A small network was shown many inputs. Here are its activations along a few directions, one row for each input.
Each table varies a few parts of the input and shows all the possible inputs, shuffled.
Descriptions start from the smaller parts, as in this example, which fits no table here: one of 3 separate values, together with either a single point or one of 9 places along a line or (one of 4 places along a line, together with one of 8 places around a ring).
Shared parts are said once, and a part with two or three values counts as separate values.

Other details of the inputs vary at random and push rows far along three fixed directions, the same in every table; ignore that.

Table:
row 1: [-29   2 -57  23  17  48  69  11 -33  -4 -19   7]
row 2: [  4  21 -14  21   8 -13 -14   8   3 -11   9 -14]
row 3: [-10   5  46  18 -16 -62 -14  -8  12   7  22 -25]
row 4: [ -2   6  14  11  -4 -17 -11   5  -4   2  15  -7]
row 5: [ 68  24   7  -5  25  30 -86  60   7 -32  64   2]
row 6: [  8 -30  16 -34  -6  34  -2  -4 -11  25  -3  30]
row 7: [-11 -10  29  -5 -19 -40  -4 -32  19   7 -17  -3]
row 8: [-39  -2 -25  29   0   6  66  -6 -22   0 -19  -3]
row 9: [ 36  39 -24  31  25  -7 -44  41  17 -35  44 -25]
row 10: [ -9 -18   4 -15  -7   9  17 -13  -1   9 -16  12]
row 11: [ 43  33   1  26  22  -8 -50  51  17 -32  63 -25]
row 12: [-17 -21  15  -9 -11   5  23 -12 -11  17  -9  12]
row 13: [  9  12 -45   5  14  32   1   9 -13   4  -5   7]
row 14: [-23  29 -41  47   9 -20  29   2  -7 -13  -6 -25]
row 15: [-33   1 -34  17  -1  -2  50 -23  -5   2 -37  -3]
row 16: [ 17 -10   8 -30  -6  17 -34  -8  -7  22  -9  22]
row 17: [-25  -9   2  11  -9 -15  35 -18   2  -1 -17  -4]
row 18: [ -1   2 -54  -1  18  66  23  21 -39   9  -9  20]
row 19: [ -7 -17  17 -11  -8   5  11  -3  -6  12   0   8]
row 20: [ 22  20 -17   7  13   8 -28  18   3 -12  14  -5]
row 21: [-15  -8  23  -4 -16 -37   5 -31  18   9 -20  -6]
row 22: [-31  -7   5  16 -12 -27  33 -18 -11  24  -8 -10]
row 23: [ -5  -6 -18  -5   0   9  11 -13   4   4 -20   7]
row 24: [ 24   9 -13  -3  11  12 -25  12  16 -19   9   1]
row 25: [ -5 -16   7 -15  -5  10  12 -11   1   5 -14  11]
row 26: [-19 -23  35 -11 -21 -33  16 -31  14  17 -15   1]
row 27: [ 18  17 -19  19  14  -8 -12  15  21 -26  15 -16]
row 28: [ 18  41   6  55  14 -43 -31  39  15 -42  57 -42]
row 29: [ 15  29 -16  26  12 -11 -24  18   4 -21  17 -18]
row 30: [ -7  20   5  26  -2 -50  -7  -5  17  -2  10 -29]
row 31: [ 29 -25  20 -45  -2  35 -32   3   6  10   1  29]
row 32: [ -8   7  37  19 -12 -58 -12  -3  14   6  25 -27]
row 33: [-13 -17  25  -2 -15 -30  18 -22  15   9  -8  -5]
row 34: [ 28 -13  16 -34   2  32 -39  14  -9  19  15  22]
row 35: [-16 -20  11 -11  -7   7  23  -9  -9  18  -8  11]
row 36: [ 25  26 -29  14  20  14 -28  28   4 -19  20  -9]
row 37: [-33  11 -51  26   7   7  55 -15  -8  -9 -36  -5]
row 38: [  0  15  17  20  -6 -54 -16  -8  21   3  14 -26]
row 39: [-15  -1   2 -32  -6  -1   9 -27   2   3 -36   3]
row 40: [  7 -41  43 -45 -20  15 -14 -17  -5  36  -4  33]
row 41: [-22 -20  43   2 -23 -35  16 -22   1  14  -3  -2]
row 42: [-27   6 -61  28  19  49  67  16 -33 -11 -16   6]
row 43: [  6 -29  21 -35  -8  31  -8  -2 -12  22  -2  29]
row 44: [ 32 -13  -8 -40   6  45 -32   1   4   6 -10  29]
row 45: [-16  34 -82  48  25  27  40  16 -25 -21 -13 -13]
row 46: [-30 -14  64 -25 -29 -52  14 -30   2  19 -10 -10]
row 47: [ 10  17   4  33  10 -16  -4  31  10 -33  37 -22]
row 48: [ -6  -4  37   9 -11 -48  -2 -10  28  -9  11 -19]
row 49: [ 43  -5  22 -20   6  20 -50  21  15 -22  24  13]
row 50: [-29  17  15  37  -9 -57  21  -4   4   1  10 -28]
row 51: [-20 -17  29  -4 -18 -30  15 -26  11   7 -14   0]
row 52: [ 27 -10  21 -59   1  37 -33   5   0  -4  -5  24]
row 53: [ 36 -16  14 -41  -3  32 -49  -3   5   3  -7  32]
row 54: [ -3  -3 -24  -1   4  12  16 -10   4   2 -19   5]
row 55: [ 17  -8 -41 -17  18  75  11  19 -18  -8 -13  29]
row 56: [ 27  14 -19   2  17  17 -27  21  16 -26  13  -2]
row 57: [ -3  -4 -10  -7  -2   9   5 -16   1   0 -23  10]
row 58: [ -6 -38  48 -87 -27  30 -20 -34 -36  59 -34  41]
row 59: [ 34 -17  -2 -32   6  55 -28  14  -5  -7   0  33]
row 60: [-23  18 -81  26  20  40  50   5 -31   1 -28   1]
row 61: [ -3  11   6  20   0 -15  -5   7  -6  -3  15 -10]
row 62: [  2 -10  -7  -5   4  14  12   1   4  -2  -4   5]
row 63: [-29  25   7  12  -8 -56  12 -17   3  -5 -10 -37]
row 64: [-11   3  44  12 -17 -58 -12  -9  12  12  19 -22]
row 65: [ -4 -11   5  -3  -1   9  12   5  -5   5   5   4]
Description of these inputs: one of 5 places around a ring, together with either a single point or (one of 2 separate values, together with one of 6 places along a line).
Question: The inputs of row 30 and row 34 match in every part but the place on the ring of 5. If row 16 is changed in the same way as row 30 into row 34, which row does it become?
Answer: row 3
Question: The inputs of row 32 and row 26 match in every part but the place on the ring of 5. If row 28 is changed in the same way as row 32 into row 26, which row does it become?
Answer: row 59
Question: List by row number the other rows that have the place on the ring of 5 in common with row 56.
Answer: row 7, row 15, row 21, row 23, row 24, row 27, row 37, row 39, row 44, row 53, row 54, row 57
Question: Change only the choice among 2 separate values in row 29. List by row number the other rows that result.
Answer: row 45
Question: List by row number the other rows that have the place on the ring of 5 in common with row 65.
Answer: row 1, row 6, row 8, row 12, row 19, row 35, row 40, row 41, row 42, row 43, row 46, row 47
